Each row below is a small network's average activation on inputs in which a field has the value named, seen along a few directions.
Related values have similar rows: they may be neighbours, one step apart, or belong to one group.
Strong random noise was added to every row along 24 fixed directions; ignore it. To show where, here is one row again and again, with new noise each time:
[ 195 -204 -107   23  -22  -95  213  263  -65  -83 -173  493  391  -82
  188 -108 -257  157 -125  -23   99 -282  118  338 -219  376  254 -151
   39  -72  118 -678  176  497   -5 -160   25 -142]
[ -81 -235  364 -339 -168 -290 -694 -352 -767   73  291  369  -20 -184
  149 -144  530  -24 -181 -125  187   84  214  232 -122  -26   53  316
 -209  150  245  627 -142  280 -141  199   83 -467]
[-116  233  123  -48  224  201  290 -608   92 -337  186 -266  266  101
  228   50  -43  273   34   77  537 -101 -218 -125  108  350   -2 -655
   66 -421  -85 -409  226   78   -5  150  182   61]
[-221 -151  306 -328 -190  161   78 -438 -108 -142  346  186 -269  -11
   53   11  114  310   46  202  142  -64  145   98   96  -68 -217  392
 -184 -229  288  251  196  140  220   -8 -272   -1]
[ 307  -80  -59  405 -528  150 -197  269  -25  -55  192  140  198 -263
 -189 -123 -283 -312  307  183  513  307  199   35  560 -237 -127  675
  346  337   -8  470  150 -333  254   76  278  200]
[-102   72   -3  108 -246 -161  174 -339 -127 -165   16  216  219   80
  119 -261  -21  137 -199  -13  482  450 -227   67 -150  361   21  114
  508  398  517  433  -78  -27 -189   96  309  165]
[-234 -103   84  -54  417  284  344 -341  567 -730  472 -316  -99 -166
    5   40  178  335   78   40  -14 -126 -251 -317  -76 -271  299 -459
  189 -224   38  -21 -276 -533  -73 -399  -89 -226]
[ 366  599  121   16  -20 -335 -208  456  -46  538 -276  596   33 -523
   86  269 -153  138   65 -102   44 -189 -109  587  114  435 -364  -97
 -160  -83  425   66 -389  393   46  105   91  138]
[  -1 -168    3  507   73   -8 -151  247   -9    1  188  200  280  -81
 -309  -92   34 -280  203  -46  256 -240  100  113  422   33  220 -135
 -212   19  -35 -203  -94  107 -146 -333 -317 -335]
[ 487 -440  365 -354 -314 -196  419 -357  -67   11    6  196  194  173
  183  310  374  145 -319   77  139  195 -132  142 -437   47  -48  291
 -101  298 -149  309  -61  398   34   72 -461 -159]
[-106  -17 -189   13  103  159  108   91  196  319  180  458 -142  -85
 -213  268  127  168 -295 -225 -234   61 -267    3 -187  680  148 -320
  -22   -5  -68 -326  179  441 -584  268  -68  446]
[-260 -276 -493  -22  216  191  234  348   17 -101  -83 -103  -99   86
 -105 -330   19 -141 -653  -29 -155 -228 -132  111 -148  326  295  165
  566  202  229  124 -171  -50 -245  -46  206 -279]
[-226 -157  182 -268  568  -59  -53 -169   14 -167 -208 -265 -136   -5
   78  -89  231 -154 -368  290 -110  286 -239 -241 -183  -62    7 -517
  428   -6  290 -226  -60  -89 -100  182  -22  -20]
[ 317 -231  156 -235  187  343 -279  164  122 -277   95 -372 -309 -159
 -344  174 -200 -368   86 -413 -644 -197  -62   25  130 -586 -109  -87
 -383  -70 -337 -362  356 -308 -168  127   74  528]
[  21  444  -50 -191 -206 -194 -465 -242   37   21 -167 -295  305 -192
  115 -462 -202   68 -123 -138  -87  210   65   62  143    1 -286  118
  235  -14  102  -12   -6 -193   30  -55  625  -45]
[ -35  -40 -301 -365  -52  -18 -106  329  -59   64  196   63   10   25
 -503  108  -84  -61   95  -87  -88  293  223   53 -218 -714   -7  504
  125 -100 -456  118   94 -485  335 -328   32 -491]
[ 151  258  348  329 -243 -211 -326  209   72  512  236   72   74  521
  224   13  334 -292 -253  223 -179 -171   49  216 -557 -215  123  149
 -155  528   16  222 -549  443   54 -220 -200   55]
[  95 -924 -163  121  142  105  -49   63   69   17  -81   31  312   92
  289 -212  148   92 -118  274  216   38  133 -180 -101  394  -97  259
 -207  802 -155  126  255  164  252   51 -354   46]
[  86  309  100 -105 -463   73 -223 -298  147   29  347  196  225 -448
  245  -87  113  247  226   95  -14  213   95  -84 -136  323    0  213
  249   17 -147  -76  218  224   -8  498  270  171]
[  79  109   -6 -102  -66  -17 -177  120 -115 -103   36    7 -199  371
   27  135  221 -138 -168  351 -118 -274  366  222 -382  -71 -254  268
  236 -164  113   91  -66   51   34  320   22 -108]
[-300  442 -208 -261   98 -396  259 -168  234   35 -682 -210 -166 -335
 -280  -11 -240  139  -79  -16 -544  284  129  280  -58  436 -485  200
 -216 -379  173  290 -331  -45 -103  428 -189 -136]
[ 239  280 -170  489   39  131   10  110 -274  428 -132    9 -195    4
  -37  353   14   16  201 -270  578 -193  -95  125  854  -23 -193 -344
 -159 -178   98  -26   99  -95   53 -195  453   45]
[-454 -217  -45  151  131  404 -308 -142  308   59  469 -103  -19 -244
  -82 -285  302  271  109  278   31  -42  131 -183  391  306   68 -125
   96   73 -683 -260  117 -219  141  112   74 -324]
[ 224  134  468 -231 -263   10  -47 -301 -149  208   81 -140 -380  131
  273   21  594  -35 -387   18 -145 -215 -256   98   49 -269  -61  105
  324  106  316  176 -210  135  -62  -81  101 -117]
[-365  -59  316  194  141   15 -410  221   36  240  351  421   30 -357
 -162 -390   13  192   39   86   54   65  -56  282  427  -90  176 -261
   76  160   69 -191 -364  -84  175 -560  108 -404]
[-139  -20  198 -123 -208 -397  178 -320 -221 -235 -467  251 -132  -89
  284 -204   61  126   -2   56  456  -41  118  -52   70 -382  514  -43
  248 -273 -283 -564  243 -330  242 -492  180 -413]


Field S:
s7: [ 112 -511  370   91  532 -286 -140  178 -236 -331 -254  544 -127 -438
  -31  116 -158   -8  412 -223  373   52 -255   75  249 -184   77 -516
 -463  173  381  -98   98 -200   -4 -211 -421  260]
s8: [  54 -125   27  187 -265  126  121   28  124  137  456  216 -144 -394
 -357  162  410   27 -230    1   27  -46 -193   98  418  365   53  274
  174  -35   -6  507 -323  139 -430   69 -300 -301]
s10: [ 315 -324  617 -131  -10  408  -87  426  -13  125  509  216  220  412
  172   47 -573 -105 -432  309  337 -297 -471  131  171  144  -24 -278
  -52  193  -24  261 -315  320  260 -237   33  719]
s11: [ 294  185  102   93  451 -119 -254  163  235  -68 -134  -24 -225  300
  150  275  110  103  -45  -67  -98 -546  -97   -8  -52 -175 -222 -643
 -239 -172  159 -371  -99  -78 -160 -367  -36  198]
s5: [  73 -132  123  110  208  311 -190  316  128  -12  231  201 -168  -43
  103  127 -388  232  -71   68   77 -127  -49  271  109  173 -195 -224
 -170   18 -132 -117   50  -16  108  132  282  559]
s3: [-441 -130 -125 -152  433 -132 -211  384 -175  343 -245   78   31 -140
 -158 -407 -331 -215 -442   12  -31  -34  -26   25  281  128    2   84
 -223  -44  418   51 -108  309   15 -408 -296  -55]
s13: [-237 -106  378  149 -450   -7 -113  251  114  579    2  353    5  264
 -179 -199   95   83   14  379 -321   71  109  -90  405  359   17   43
   88   90 -675   16 -437  130   54 -159 -325 -189]
s12: [ -17  201  250  109   65   83  -95  274  332 -130   76  104 -246 -184
 -246  -77  -70 -231  408  133  136 -291 -272  217  -31  -95 -151  204
   70  356 -337 -458  279 -464  270  110 -377  486]
s2: [ -64 -141  132  275  -67  264    5    9  -60  125  405  367  255  424
  117  -18 -252  563  526  149  464  474   64 -121   75 -235  -97 -399
  106  315 -323 -373  336 -238  484 -358  388  229]
s9: [ 386 -221 -119 -160 -311 -145  274 -120  109 -218  -13  400 -171  164
  180  403  226  172 -205 -252  394 -136 -103 -286 -351 -239  375  211
   47   -7 -183   64  309 -189 -227 -449  -22  269]
s4: [-211 -153  259  150 -390 -124 -136 -204  226 -187 -146   23  -65 -124
 -197 -409 -244 -130 -144   63  -86  286  118   53  374    6  139  161
   14   23 -359    8  -30 -289 -179 -114   52  168]
s6: [  58    9 -318   22  -43 -243   54  268 -180  478   64  476  143 -466
 -113   49  332   91  174 -345   44  119 -228  102 -120  180  230  224
   20  377  267   65  -57  233  -48 -185 -304 -458]
s1: [ -36  394  -21  513  -26 -139  -52   42    2  102 -188 -175 -251  167
  239  -71  134 -143   70  222  329 -585  350  241  355 -290   27  117
 -157 -369   71 -230  -47   74  248 -336  -42 -336]
The values of S form a line.
Q: Name the neighbours of s9, in listed order.
A: s10, s4
Q: Name the neighbours of s12, in listed order.
A: s8, s6
Q: Name the neighbours of s2, in listed order.
A: s3, s13
Q: Name the neighbours of s11, in listed order.
A: s7

Field B:
b8: [ -85  392 -454  516 -244 -246 -157  238   93   17 -193  147 -194  -71
  126   64  -34 -257  211  103  -74 -411  583 -353   75 -245  347  364
 -165 -533  536 -105   49  177 -209 -377 -130   55]
b5: [-177  631   91  299  115 -147   50   69 -112  471   43 -381  203  688
 -266   16  282 -794  -19   41  240 -178 -462  -65 -330  135  122 -126
   44  335 -326   20 -198  184 -153  247 -559   41]
b6: [ -29  -71   99  -10 -229 -218 -400 -498  189  -55   39 -332  639 -167
  128 -599  -49 -157 -234  -62 -303  386  100 -362  144   58  116  106
 -122   23  312  -80   17  468 -366 -228  -71  -98]
b11: [ 255   59  458 -117 -482   -4   27 -630   -9 -342  483  102  255  603
  -77  165  124  296  378 -216  326 -359  105  194 -102  -17 -342  155
 -569 -120 -550  -43  278   27  -54 -163 -412   92]
b4: [ -13 -634   -5  285  -88   -2   43  380 -107 -425 -147  696 -302  138
 -364   89 -231  283  145   35 -301 -125  490  512   78  332 -113  -25
 -144  -32 -140   62 -192 -223 -266  225   11  -40]
b12: [-179 -233 -112 -124  162  252  -90  -89 -469 -497  565  211  237  711
  -77  141 -484   39  274 -185  773  -97   55 -157 -265 -298   67 -116
 -360  -80  185  300  423 -220  132 -318  157  480]
b7: [-165  -11  202 -225  224  266   -7   12  520 -178  329   28 -617 -238
  -75   36  -16  190 -443 -112   16 -398 -263  454 -182 -224   44  163
 -232  164 -306   59  -22 -443  178 -300   75  393]
b9: [-120  108  140 -331  -17  107  104  -26  -44  285  368 -236  423   72
 -252  -43  383    0  180   42  -77   20 -329  -85  -98  254  -46    2
  190  190 -598  393 -500  -23  174  207 -411 -762]
b2: [  76   99 -306  -75 -561 -147  296 -519   42  -78 -256   50  -63 -371
  -20  140 -145  209   93 -720  -46  -23 -104 -410  387  356  214  370
 -533 -297  -67  445  235  -32 -568 -116  -17  385]
b13: [ 443 -777  219 -146 -504  532  401 -204   96  -96  578  -45  437  560
  185   26  140  203  -42  309  133  -81   36 -369  208 -153  -95  336
  172  183   81  106  220  369  229 -458 -367 -106]
b10: [-297  312  -89 -193  160 -165 -255 -100  112  434   81  -40  357 -124
   96 -235 -179  129  -97  144   64  655  -66   12 -353  196 -198   56
  -63  244   44   94   27  287  298  154   34  133]
b3: [-159 -161 -459  377  -73  640  526  325  228  135   77 -203   40 -134
 -157 -201 -222  397  588   89 -360   57   30  -89  621  385 -276   57
  417  161    1 -289  233 -120  295  253  126 -183]
b1: [  84  -13  106  -67   54 -402  -28 -183  533 -341   40  283  495  -11
 -158  126  -86   -4 -157  220  405  343 -191 -443 -280  257   52 -158
   78  -88 -214  -21  -14 -113 -353 -245 -565  319]
The values of B form a line.
Q: Name the neighbours of b11, in listed order.
A: b10, b3
Q: Name the neighbours of b5, in listed order.
A: b8, b1
Q: Name the neighbours of b9, in listed order.
A: b2, b13
Q: Name the neighbours of b4, in listed order.
A: b6
